A small network was shown many inputs. Here are its activations along a few directions, one row for each input.
In each table, some parts of the input vary, and every possible input appears once, in random order.
A made-up example of a description, with smaller parts first: one of 3 separate values, together with either a single point or one of 11 places around a ring or (one of 5 places around a ring, together with one of 6 places along a line).
Shared parts are said once, and a part with two or three values counts as separate values.
In the rows, zero is written as 128.

Other details of the inputs vary at random and push rows far along three fixed directions, the same in every table; ignore that.

Rows:
x1: [107 109 126  94 139 131 142  86 124 111 177 137]
x2: [158 155 140 187 130 159  96 138 120 128  49  99]
x3: [100 116 102 144 129 130  80 195 141 145 111 152]
x4: [104 101 111  75 200 170 109  43 119  97 129 105]
x5: [113 111 115  84 179 164 106  92 120  84 144 116]
x6: [119 122 131 108 148 136 130  81 121 125 124 110]
x7: [102  92 111 126 100  90 120 165 131 189 147 143]
x8: [112 109 129  99 145 141 139  82 124 103 167 130]
x9: [149 149 185 143  68  78 200 133 124 154 164 136]
x10: [105  88  96 130 145 119  99 194 139 159 125 167]
x11: [132 131 162 103 115  98 185  92 122 131 179 141]
x12: [158 170 168 139 132 158 139 101 113  75  99  87]
x13: [137 138 144  99 108 123 175  74 114 104 173 117]
x14: [115 101 112  82 194 174 105  37 112 103 143 114]
x15: [120 109 107 114 100  94 134 181 143 175 152 164]
x16: [154 145 151 150  74 105 159 171 139 160 123 131]
x17: [120 119  99 100 141 119 136 121 135 131 162 141]
x18: [136 149 173 102  75  83 190 102 114 132 199 123]
x19: [131 109  97 151 128 139  89 210 146 155  85 144]
x20: [131 140 102 155 154 152  72 187 127 107  62 127]
x21: [108 104 106 100 127  89 107 131 135 166 152 154]
x22: [164 163 160 128 146 164 150  83 128  84  94  97]
x23: [120 119 119  98 158 135 121  66 114 130 147 129]
x24: [112 137 121 119 165 163 100 113 131  93 110 126]
x25: [149 148 143 188 119 140 128 164 133 119  84 115]
x26: [100  96  95  94 185 145 116 100 132 109 157 145]
x27: [144 136 159 109  79  98 199  95 128 140 203 115]
x28: [ 95  94  89  89 184 136 117 103 132 115 163 152]
x29: [101  90 102  85 150 110  96 111 136 150 156 147]
x30: [155 164 149 144 108 144 155 102 115  90 108 101]
x31: [138 133 109 168 151 147  58 169 140 130  37 121]
x32: [158 170 175 179  75  97 180 143 126 136 124 120]
x33: [143 162 172 160 108 149 138 124 129 105 106 103]
x34: [103 111 101 103 157 134 115 113 128 113 146 150]
x35: [118 119  98 111 128 120 124 134 123 123 140 142]
x36: [149 136 144 126 113 135 150 131 134 130 126 121]
x37: [143 144 146 123  75  85 188 125 131 152 183 129]
x38: [117 123  91 161 148 133  72 181 132 151  53 132]
x39: [153 142 166 138 126 146 126  84 125 111 102  91]
x40: [148 160 159 143 148 174 141  70 119  64  97  95]
x41: [ 98 118 115 130 103  99 113 183 140 162 151 160]
x42: [ 97  83  68 108 137 125  93 171 131 142 145 157]
x43: [116 108  92 124 103  94 133 180 141 170 164 154]
x44: [153 147 138 169  73 104 153 181 137 155 127 120]
x45: [104  92 107  99 155 120 122 140 134 140 155 162]
x46: [133 125 112 174 165 169  90 162 134 103  69 118]
x47: [160 153 150 187 108 137  94 164 135 137  48 101]
x48: [152 167 174 173  63 102 172 140 125 131 124 121]
x49: [152 165 158 145 160 173 129  64 116  84  59  74]
x50: [109 102 103 121 110  91 112 149 124 189 156 158]
x51: [152 153 131 158 129 166 120 129 120  87  75 100]
x52: [103 129 123 105 140 124 120 120 132 122 152 145]
x53: [158 168 174 165  62  82 172 123 115 170 131 119]
x54: [113 117 128  82 140 127 134 103 120 112 176 127]
x55: [116  96 106 149 136 125  97 204 138 157 106 157]
Each input here is: one of 5 places along a line, together with either one of 3 separate values or (one of 2 separate values, together with one of 4 places along a line).
The inputs of x40 and x8 match in every part but the place on the line of 5. If x26 is changed in the same way as x40 into x8, which row does it become? -> x46
Which other rows does x14 become when the choice among 3 separate values takes its other values? List them by row number. -> x7, x39
Which other rows agree with x11 in the place on the line of 5? List them by row number. -> x17, x20, x21, x22, x32, x34, x35, x38, x52, x53
Which other rows does x55 become when the choice among 2 separate values takes its other values? List them by row number. -> x19
Which other rows does x29 become when the choice among 3 separate values takes its other values? List them by row number. -> x6, x50
Start at x42 and move only the place on the line of 5, one step at a time. The first step leads to x51. Which rows follow, in order? -> x13, x30, x35

Rows:
x56: [150 148 130 189 114 148 113 213 143 118  66 125]
x57: [ 99 102  81 117 191 165  53 129 132 116  91 138]
x58: [157 157 189 133  64 101 217 115 128 126 182 117]
x59: [114 118 112 125 143 131 100 125 130 135 118 130]
x60: [156 162 164 159 106 126 142 126 124 127  91 105]
x61: [106 104  76 141 151 131  95 197 138 135 114 163]
x62: [123 115 124 100 139 128 133  77 123 134 153 123]
x63: [125 119  99 156 106 101  96 198 138 180  99 146]
x64: [123 112  87 150 153 139  70 185 136 150  65 139]
x65: [ 90  91  99 105 151 122  88 132 128 150 146 152]
x66: [102  96  67 127 157 126  62 183 141 161  97 155]
x67: [142 150 140 125 163 163 117  75 124  90  93  97]
x68: [145 159 151 143 152 163 147 100 124  68 108 108]
x69: [ 94  82  99  39 212 159 114  27 119  99 172 129]
x70: [ 97  94 114  68 160 120 126  78 124 132 178 141]
x71: [103 103 127  80 105  77 150 114 127 171 203 160]
x72: [151 158 183 113 156 168 152  23 111  69 116  83]
x73: [108 102 102  78 186 148 106  80 126 116 136 132]
x74: [120 108 112 115  91  78 137 149 133 189 169 152]
x75: [114 107 111 124 146 133 101 124 126 143 119 128]
x76: [141 147 126 123 158 178 128 100 121  63 107 101]
x77: [103  96  94 112 112  88 142 171 135 163 187 175]
x78: [150 157 159 206  64 101 123 197 129 169  74 116]
x79: [116 125 105 114 140 141 116 148 129 100 138 135]
x80: [101 106 115  72 100  88 169 124 127 139 228 156]
x81: [141 144 127 161 163 182  96 163 138  77  67 118]
x82: [157 163 180 167  58 100 187 171 135 134 143 123]
x83: [ 95 100  91 104 155 123 112 152 133 123 162 169]
x84: [151 157 184 136 110 132 167  62 114 114 130  89]
x85: [150 140 138 132 156 176 140 107 131  79 108 108]
x86: [148 140 149 160 109 129 130 123 122 142 100 107]
x87: [111 115 122 114  89  74 133 152 133 182 173 158]
x88: [167 161 191 139  56  84 202  96 119 158 158 108]
x89: [121 117 136  92 152 133 137  70 121 119 147 119]
x90: [107 111 114 116 101  84 159 164 134 155 189 167]
x91: [158 148 155 143 146 160 131  81 119 101  84  91]
x92: [147 149 160 163  64  90 157 144 126 168 127 118]
x93: [138 150 119 169 124 153  96 191 131  97  76 124]
x94: [143 147 127 184 120 141  93 167 132 137  53 111]
x95: [156 160 164 125  99 135 183  88 117  91 153 101]
The inputs of x95 and x93 match in every part but one. If x77 is changed in the same way as x95 into x93, which row does it become? -> x83
The inputs of x78 and x75 match in every part but one. If x60 is changed in the same way as x78 into x75, which row does it become? -> x64
Describe the family of inputs behind these rows. -> one of 5 places along a line, together with either one of 3 separate values or one of 5 places around a ring
Which other rows does x61 become when the choice among 3 separate values takes its other values? List them by row number. -> x58, x76
